These are the activations of a small neural network, seen along a few directions. Each row is one input.
Each table varies a few parts of the input and shows all the possible inputs, shuffled.
A made-up example of a description, with smaller parts first: values(3) and (point or ring(11) or (line(6) and ring(8))).
Shared parts are said once, and a part with two or three values counts as separate values.
In the rows, 128 means zero.

Other details of the inputs shift rows strongly along two fixed directions, in all tables alike. That doesn't count.
These rows show it; all are for the same input, with only those details redrawn:
[146 161 147 144 133  87 163 158  97 100 140]
[100 108 119  91 150 176  81 134 162 152 163]
[110  81  99  56 151 172  38 113 187 151 160]
[130 162 150 150 137 111 166 164 100 113 148]
[ 71 140 145 138 153 207 133 166 137 168 177]
[181 102 103  63 132  56  70 106 147  86 124]
[150 163 147 145 132  79 166 158  94  96 137]
[151 163 147 145 132  79 166 158  94  96 137]

Rows:
row 1: [151 155 132 145 109  88 174 167 107 107 138]
row 2: [183 139 132 150 135 109 182 133  60 114 105]
row 3: [151 159 134 142  98  70 174 164  95  96 124]
row 4: [116  97  79  78 170 183  52 108 219 167  99]
row 5: [ 88 144 145 191 112 192 120 140  97 159 122]
row 6: [ 44 139 154 171 108 186 173 154 119 192 156]
row 7: [190 183 154 156 109 111 179 110 107  82 107]
row 8: [ 82 109 128 104 169 181  78 107 175 172 174]
row 9: [193 147 124 153 140  96 187 125  66 112 107]
row 10: [112 178 130 160 136 119 168 157 109 123  71]
row 11: [ 79 159 134 167 134 201 176 182 137 174 181]
row 12: [ 58 144 124 136 113 198 141 168 128 168 163]
row 13: [181  71 102  71 102  39  81  84 166 113 111]
row 14: [124  92  86  73 160 167  51 113 205 153  88]
row 15: [ 77 178 165 162 110 244 162 131 112 151 135]
row 16: [211  92 106 114 106  59  52  85 132  88  83]
row 17: [122  64  95  76 125 137  65  87 205 173 148]
row 18: [ 93 126 123 138 140 216 146 132  82 175 129]
row 19: [ 35 122 172 156 143 215 139 140 138 202 170]
row 20: [179 114  92  77 135  60  78 106 162  92  48]
row 21: [144  77  95 111 133 172  24  85 181 156 124]
row 22: [129 162 150 150 137 111 167 164 100 113 148]
row 23: [160 143 133 152  91  65 188 156 109 112 126]
row 24: [165 102 122  69 132  37  66  82 136  87 112]
row 25: [147 160 164 153 140  58 164 133  90  96 133]
row 26: [115  60  90  64 150 226  53  93 149 182 127]
row 27: [110 150 130 153  84 103 181 156 102 134 129]
row 28: [184  86  91  68  81  33  91 103 153  97 101]
row 29: [136 140 168 158 128  71 170 127 101 122 133]
row 30: [202 112 117  61  96  98  68  61 151  71  83]
row 31: [149  90 117  72 112  36  71  68 135 106 107]
row 32: [ 85 120 131 190 153 205 180 144 122 125 131]
row 33: [113 165 157 147 129  74 154 127  80 106 129]
row 34: [ 79 112 115 178 164 222 162 130 148 140 141]
row 35: [122  95 118  69 127 241  49  79 197 152 136]
row 36: [164 150 125 157  98  62 193 150 118 115 130]
row 37: [145 128 128 176 128  95 187 126  91  63  88]
row 38: [151 150 160 163 132  50 179 119 105 115 132]
row 39: [ 67 159 143 142 134 172 144 160 105 148 157]
row 40: [ 83  83 106  59 146 195  37 117 184 163 159]
row 41: [161 170 139 149 137  66 171 150 100  94 139]
row 42: [178  80 109  75  91  25  89  86 151 104  99]
row 43: [ 62 127 125 184 140 202 175 136 107 124 121]
row 44: [ 96 143 158 200 118 197 131 151 102 161 125]
The inputs of row 41 and row 22 match in every part but one. If row 34 is changed in the same way as row 41 into row 22, which row does it become?
> row 32
The inputs of row 1 and row 3 match in every part but one. If row 29 is changed in the same way as row 1 into row 3, which row does it become?
> row 19
What is each input in this table made of?
> line(4) and (values(5) or ring(6))
Which other rows does row 39 become when the ring(6) part takes its other values? List them by row number.
> row 6, row 12, row 27, row 31, row 33
Which other rows does row 13 become when the line(4) part takes its other values? List them by row number.
> row 6, row 17, row 42
Which other rows does row 43 become when the values(5) part takes its other values? List them by row number.
> row 5, row 10, row 15, row 18

Rows:
row 45: [ 67  97 126 140 109 251  89 101 140 180 130]
row 46: [118 172 164 164 110  95 178 155  82 110 154]
row 47: [129 129 110  89 130 129  93 135 171 149 137]
row 48: [188  91 112  88 112   6  95  84 115  89 120]
row 49: [159 101  89  83 121  62 101 113 164 105 114]
row 50: [131 134 130 112 189 241  80 104 162 132 145]
row 51: [168  85  86  98 124  50  98 113 156 108 115]
row 52: [191 161 127 180  86 104 222 140  77  81  67]
row 53: [110 122 117  90 190 206  67 137 144 139 144]
row 54: [108 104 124  92 125 124  92 105 144 142 153]
row 55: [ 90 155 179 248 107 122 217 136  68 138  79]
row 56: [ 75 163 184 198 129 148 215 169  76 158 168]
row 57: [ 63  96 115 119 148 208 118 146 183 196 160]
row 58: [149 163 150 191  90 146 186 132  60 124 101]
row 59: [ 80 116 140  95 131 186  83 128 154 172 176]
row 60: [196 110  92  76 108  13  96 115 154  69 100]
row 61: [205 124  77  90 170  56 101  97 131  50  57]
row 62: [ 90 116 138  84 133 178  70 120 160 172 173]
row 63: [117 195 172 194 120 108 231 203  91 118 138]
What is each input in this table made of?
> values(3) or line(4) or (values(2) and line(6))
Which other rows does row 54 become when the values(2) part takes its other values? List them by row number.
> row 49

Rows:
row 64: [155 111 119 113 115  66 109 110 133 109 117]
row 65: [161 121 123 120 116 102 112 103 116 107 100]
row 66: [143 122 123 107 129  87 103 115 137 107 121]
row 67: [129 158 151 159 129  93 180 153  98 118 130]
row 68: [102 170 164 184 126 153 192 171  96 145 155]
row 69: [182 142 120 142 126  65 156 123 107  78  89]
row 70: [124 134 137 133 114 127 140 133 122 133 140]
row 71: [106  92 106  94 136 157  79 119 165 158 149]
row 72: [136 151 151 168 127 133 169 138  90 113 113]
row 73: [104 109 123 120 128 190  91 111 142 156 128]
row 74: [169 119 109 116 125  93 122 113 132  96  96]
row 75: [176 154 139 129 121  52 155 131 102  87 119]
row 76: [100 166 161 183 128 150 195 174  95 146 153]
row 77: [ 90 114 126 134 146 218 105 120 141 162 141]
row 78: [129 137 124 144 123 140 143 134 126 129 111]
row 79: [146 108 118 110 107  74 109 104 136 114 117]
row 80: [159 116 109 112 123 106 112 114 139 109  98]
row 81: [ 97 140 142 162 144 201 150 134 112 148 138]
row 82: [103 134 137 126 139 146 127 141 133 138 142]
row 83: [ 91 157 150 146 142 184 144 155 126 150 160]
row 84: [108  89 105  90 124 148  81 111 162 154 143]
row 85: [128 109 119 110 130 161  94 101 141 140 119]
row 86: [102  95 115  96 141 155  78 112 170 156 144]
row 87: [116 130 127 124 139 132 131 137 132 140 143]
row 88: [107 146 140 131 141 154 137 148 127 137 149]
row 89: [101  98 116  98 125 167  92 119 160 159 150]
row 90: [121 144 132 129 138 125 135 144 122 126 139]
row 91: [124 123 114 132 142 163 128 129 137 128 120]
row 92: [161  93  90  80 118 105  69  91 161 111  95]
row 93: [146 109 119 107 120  84 110 118 135 117 123]
row 94: [119 166 155 164 134 124 186 163  98 129 144]
row 95: [160 138 135 136 102  44 160 126  99  95 111]
What is each input in this table made of?
> (values(2) and line(6)) or (line(4) and line(5))
A walk changes only the line(6) part. It starts at row 92 and steps to row 78. List the rest of the walk in order.
> row 80, row 74, row 69, row 91
A walk changes only the line(5) part. It starts at row 75 and steps to row 94. List the rest of the walk in order.
> row 87, row 67, row 86
Which other rows does row 73 become when the line(6) part takes its other values? List them by row number.
> row 65, row 72, row 77, row 81, row 85

Rows:
row 96: [155 116  96  85  70 212  88 110 164 150 107]
row 97: [147 172 166 138 145 118 177 154  85 113 176]
row 98: [141  92 107  87 109  51  65  96 157 123 106]
row 99: [ 87 106 120 151 151 227 124 112 156 163 120]
row 100: [161 130 119 174 132 111 170 125  99 101  83]
row 101: [ 84 100 104 160 151 232 145 139 131 161 118]
row 102: [129 181 143 156 156 104 166 164 118 102 126]
row 103: [129 153 177 175  99  85 198 148  67 137 171]
row 104: [141 167 156 203 134 124 198 139  80 116  88]
row 105: [ 93 131 169 161 136 236 140 123  96 171 174]
row 106: [ 84  87 136 102 112 158  87 112 149 169 181]
row 107: [153 114 131 114 124 117  81  89 108 108 102]
row 108: [ 59 154 150 125 164 211 127 162 143 153 165]
row 109: [ 99 138 138 100 159 182  97 139 142 148 177]
row 110: [ 75 146 132 116 171 201 101 154 161 165 153]
row 111: [121 140 149 138 100  54 152 126 102 110 118]
row 112: [181 127 106 100  35  79 132 139 145 118 113]
row 113: [119 121 109 164 115  85 201 157 108 132 114]
row 114: [149  77  94 115 112  57 122 121 152 116 105]
row 115: [118 152 141 172 110  61 171 141 110 125 115]
row 116: [ 94 113 100 120 176 200 120 160 176 159 151]
row 117: [130 115 119 147 113  72 161 124 142 123 117]
row 118: [134 185 168 152 144 116 184 163  78 108 167]
row 119: [ 87  88 128  94 117 138  72 111 156 168 151]
row 120: [182  96 115  83 118  99  62  59 116  98 116]
row 121: [123 150 162 163  97  68 168 139  83 119 149]
row 122: [109  92 108  96 143 186  40  81 161 153 104]
row 123: [177 102 122  90 118  94  65  69 114  89 106]
row 124: [133 179 140 177 159 115 203 173 119 106 133]
row 125: [221 137  82  43  80  91  88 131 171  93 109]
row 126: [107 109 107  86 174 176  86 132 189 152 137]
row 127: [143 146 140 168 129 111 140 116 104  95  88]
row 128: [164 145 132  90 144  69 106 130 118  87 126]
row 129: [182  81  50  50 159  75  78 111 173  91 102]
row 130: [141 144 143 138 122 113 127 100  92 101  91]
row 131: [ 52 122 149 174 129 178 166 161 146 182 148]
The inputs of row 125 and row 112 match in every part but one. If row 110 is changed in the same way as row 125 into row 112, which row does it become?
> row 98
What is each input in this table made of?
> values(3) and (point or line(11))
Which other rows agree with row 122 in the values(3) part? List them by row number.
> row 96, row 99, row 100, row 101, row 104, row 105, row 107, row 120, row 123, row 127, row 130
